A small network was shown many inputs. Here are its activations along a few directions, one row for each input.
Each table varies a few parts of the input and shows all the possible inputs, shuffled.
Descriptions start from the smaller parts, as in this example, which fits no table here: one of 4 places along a line, together with either a single point or (one of 2 separate values, together with one of 5 places around a ring) or one of 11 places along a line.
Shared parts are said once, and a part with two or three values counts as separate values.
In the rows, 128 means zero.

Other details of the inputs vary at random and push rows far along two fixed directions, the same in every table; ignore that.

Rows:
r1: [139 136 112 143 118 123 106 160 118 130 114 132 105 106 107 160]
r2: [117 119 125 137 146 130 142 115 141 129 119 144 145 130 141 131]
r3: [144 136 127 130 112 123 113 143 113 124 146 133 128 126 115 131]
r4: [119 130 128 126 146 136 136 105 136 121 121 120 121 141 153 119]
r5: [128 133 101 126 155 127 142 124 148 125 101 134 111 130 139 157]
r6: [132 134 136 140 120 125 106 140 103 131 134 125 118 120 119 123]
r7: [149 143 114 141 119 121 113 158 123 133 122 130 104 113 102 159]
r8: [118 128 128 118 140 136 139 111 138 114 121 123 122 141 155 123]
r9: [124 130 122 124 135 127 153 115 141 108 133 138 126 135 146 126]
r10: [121 120 132 128 142 139 139 104 145 133 119 121 131 140 148 125]
r11: [116 125 115 127 140 126 139 114 135 109 124 145 136 132 145 130]
r12: [111 130 130 136 142 131 137 106 137 113 120 129 124 130 149 120]
r13: [145 130 137 139 118 127 117 143 119 144 141 132 137 123 111 132]
r14: [141 134 129 127 126 132 105 143 105 138 138 123 125 128 122 126]
r15: [136 113 132 131 101 132 116 147 118 129 136 130 129 115 118 135]
r16: [120 117 132 120 136 139 142 112 147 126 118 125 131 140 150 129]
r17: [121 137 133 135 143 129 144 105 141 116 127 128 123 137 145 119]
r18: [122 124 137 130 132 132 150 112 152 121 124 133 134 136 142 130]
r19: [142 129 123 120 115 130 105 142 107 129 141 125 126 129 122 131]
r20: [143 131 143 141 117 124 117 138 116 146 139 124 127 125 110 128]
r21: [123 126 137 137 138 132 148 105 150 128 125 129 133 136 141 126]
r22: [141 142 139 139 121 122 113 138 107 134 141 123 117 127 115 122]
r23: [141 126 126 118 109 134 111 145 108 126 141 119 117 126 125 128]
r24: [ 47 155 108  32 137  63 162 135 152 165  90  70 168  94  15  39]
r25: [137 138 141 131 106 128 113 143 115 122 141 120 117 124 120 125]
r26: [127 115 118 119 141 134 142 112 143 127 123 137 143 141 144 136]
r27: [133 125 128 129 104 129 112 147 109 118 140 129 119 116 123 129]
r28: [145 121 135 129 102 129 123 146 122 132 144 128 128 121 113 134]
r29: [115 130 122 135 150 128 139 114 133 118 122 143 135 131 146 125]
r30: [129 122 122 128 137 127 150 113 148 122 129 145 145 137 137 136]
r31: [125 137 124 134 151 126 146 113 137 121 130 142 134 138 143 125]
r32: [109 127 129 128 135 131 140 113 139 106 119 133 125 131 151 124]
r33: [137 117 128 133 107 128 109 145 117 132 135 135 138 118 114 138]
r34: [143 123 133 129 122 134 108 143 113 149 135 124 135 127 118 132]
r35: [122 131 126 127 154 130 138 107 129 126 122 127 122 143 151 121]
r36: [141 124 138 131 120 131 109 138 110 151 133 116 125 129 118 128]
r37: [111 116 133 130 132 134 143 114 148 118 116 134 135 130 146 129]
r38: [134 123 140 142 116 127 109 139 111 143 132 126 128 119 115 129]
r39: [143 115 131 119 105 136 115 146 117 137 138 120 126 125 120 134]
Each input here is: one of 3 separate values, together with either a single point or (one of 2 separate values, together with one of 6 places around a ring).
- Start at r8 and move only the place on the ring of 6, one step at a time. The first step leads to r4. Which rows follow, in order? => r35, r14, r19, r23
- Change only the choice among 3 separate values in r22. List by row number the other rows that result. => r6, r35
- Change only the choice among 2 separate values in r32. List by row number the other rows that result. => r37

Rows:
r40: [ 71 152  96  71 152  84 171 119 159 126  97 111 147 111  78  85]
r41: [128 123 123 141 133 142 135 118 144 111 118 137 117 131 157 149]
r42: [129 122 134 148 137 140 135 114 144 122 117 137 123 135 154 146]
r43: [158 127 139 143  91 128  78 176  88 162 142 116 120 105  83 139]
r44: [ 77 143  90  56 154  88 174 121 160 129  92 106 146 118  81  91]
r45: [150 140 154 129  87 135  63 166  75 150 151  91 108 117  99 112]
r46: [ 72 135 127  60 143  94 174 105 153 137 120 104 177 128  85  53]
r47: [129 136 140 144 148 140 128 103 121 113 136 131 117 146 167 117]
r48: [141 124 126 147 143 136 143 116 140 128 127 144 129 140 150 147]
r49: [132 122 122 140 132 139 139 117 144 109 123 138 115 132 155 148]
r50: [133 128 121 142 134 136 143 120 141 108 127 143 115 133 155 147]
r51: [133 126 114 140 140 133 137 123 134 103 124 151 121 134 154 149]
r52: [ 75 141  93  64 164  87 172 121 160 147  91 111 155 115  77  90]
r53: [158 138 145 141  82 123  84 177  91 148 149 115 111 107  84 137]
r54: [125 134 138 145 145 139 126 101 121 114 134 130 118 145 167 120]
r55: [127 102 153 134 121 152 134 103 138 122 140 131 147 147 167 119]
r56: [139 126 126 152 147 135 139 115 138 124 127 148 132 138 148 145]
r57: [133 120 133 147 136 137 140 112 144 120 123 138 120 136 152 146]
r58: [ 73 149  89  65 156  83 170 122 155 126  94 115 149 115  80  89]
r59: [151 138 143 145  86 120  80 172  90 146 146 118 117 104  83 135]
r60: [136 118 129 147 143 142 135 114 143 132 118 138 131 139 152 149]
r61: [124 127 139 144 147 143 127 104 121 120 128 126 115 143 169 120]
r62: [128 117 114 140 140 137 135 122 134 112 116 147 118 131 156 152]
r63: [126 108 149 140 123 144 136 101 132 117 146 140 149 144 163 118]
r64: [135 124 125 153 144 135 137 113 138 126 125 148 133 137 149 147]
r65: [135 119 120 138 142 141 133 119 143 125 119 142 128 138 154 155]
r66: [125 101 150 139 125 148 137 104 132 123 141 136 146 142 165 119]
r67: [141 125 117 138 143 135 141 121 140 122 127 148 126 139 153 154]
r68: [159 135 129 137  90 123  76 178  88 149 148 124 120 106  85 145]
r69: [166 128 140 138  86 129  80 173  92 159 147 112 119 110  84 141]
r70: [130 127 140 138 142 144 129 101 126 118 133 122 114 149 168 121]
r71: [154 141 134 138  83 123  80 180  90 133 149 119 109 100  86 136]
r72: [ 73 126 127  54 138  98 175 103 158 142 117  96 173 130  87  56]
r73: [126 121 121 146 137 138 137 119 139 112 119 143 116 127 156 147]
r74: [130 120 116 135 137 141 133 121 139 111 116 141 120 135 157 153]
r75: [135 125 113 135 137 135 141 123 136 107 124 147 118 136 156 152]
r76: [166 128 131 130  86 128  78 178  92 153 147 116 116 109  87 148]
r77: [ 99 169 129  55 106  81 107 167  93 166 132  63 133 103  25  49]
r78: [127 119 132 153 141 136 137 115 139 123 118 143 122 131 153 145]
r79: [132 108 151 134 122 147 142 103 134 120 149 137 145 149 164 118]
r80: [131 129 132 153 141 132 139 115 139 114 126 147 124 134 150 143]
r81: [164 137 131 136  91 124  77 181  87 147 151 124 119 107  84 144]
- Describe the family of inputs behind these rows. => one of 6 places around a ring, together with either one of 2 separate values or one of 5 places around a ring
- The inputs of r65 and r81 match in every part but the place on the ring of 6. If r74 is changed in the same way as r65 into r81, which row does it become? => r51
- The inputs of r72 and r79 match in every part but the place on the ring of 6. If r70 is changed in the same way as r72 into r79, which row does it become? => r77
- Start at r48 and move only the place on the ring of 5, one step at a time. The first step leads to r67. Which rows follow, in order? => r75, r50, r53
- Start at r49 and move only the place on the ring of 6, one step at a time. The first step leads to r41. Which rows follow, in order? => r73, r40, r71, r50

Rows:
r82: [126 122 123 121 132 133 145 120 151 121 118 131 129 136 140 140]
r83: [144 124 131 136 106 140  93 154 104 136 131 115 106 116 123 141]
r84: [127 125 118 127 150 134 135 114 142 135 116 129 133 137 140 137]
r85: [123 140 120 127 140 126 143 120 140 107 127 138 126 134 142 130]
r86: [124 124 125 135 152 131 142 117 141 140 113 132 130 133 139 134]
r87: [147 140 132 137 112 130  92 153 100 130 136 121 110 123 118 138]
r88: [124 136 119 133 153 124 135 110 134 125 120 134 127 138 140 131]
r89: [113 115 120 125 128 130 144 118 139 109 123 141 134 126 143 130]
r90: [149 136 139 153 117 126  97 151  97 144 138 127 112 120 113 137]
r91: [143 138 132 140 100 129 100 154 101 117 145 124 105 113 117 133]
r92: [154 140 132 144 106 127  99 151 104 131 150 130 121 120 110 136]
r93: [124 137 126 141 146 121 150 117 138 121 128 143 129 130 135 127]
r94: [ 61 154 151  47 115  81 136 128 129 166 122  58 172 108  32  16]
r95: [123 127 119 121 146 136 136 120 143 127 113 128 127 136 145 137]
r96: [129 120 122 127 136 130 145 113 150 129 121 133 135 136 135 140]
r97: [124 112 145 108 133 141 143  99 121 126 149 119 141 155 161  93]
r98: [127 119 129 134 139 127 152 117 149 134 119 136 133 132 134 138]
r99: [150 117 140 148 100 130 104 156 106 140 146 139 134 114 110 141]
r100: [119 118 122 123 130 132 146 117 146 117 116 128 120 129 142 136]
r101: [146 121 134 132  94 134  99 158 109 128 144 134 132 117 114 141]
r102: [114 134 119 129 146 126 136 114 130 112 114 128 111 131 147 127]
r103: [124 117 120 128 136 128 143 115 143 122 127 146 149 133 136 134]
- Describe the family of inputs behind these rows. => either one of 2 separate values or (one of 4 places along a line, together with one of 5 places around a ring)
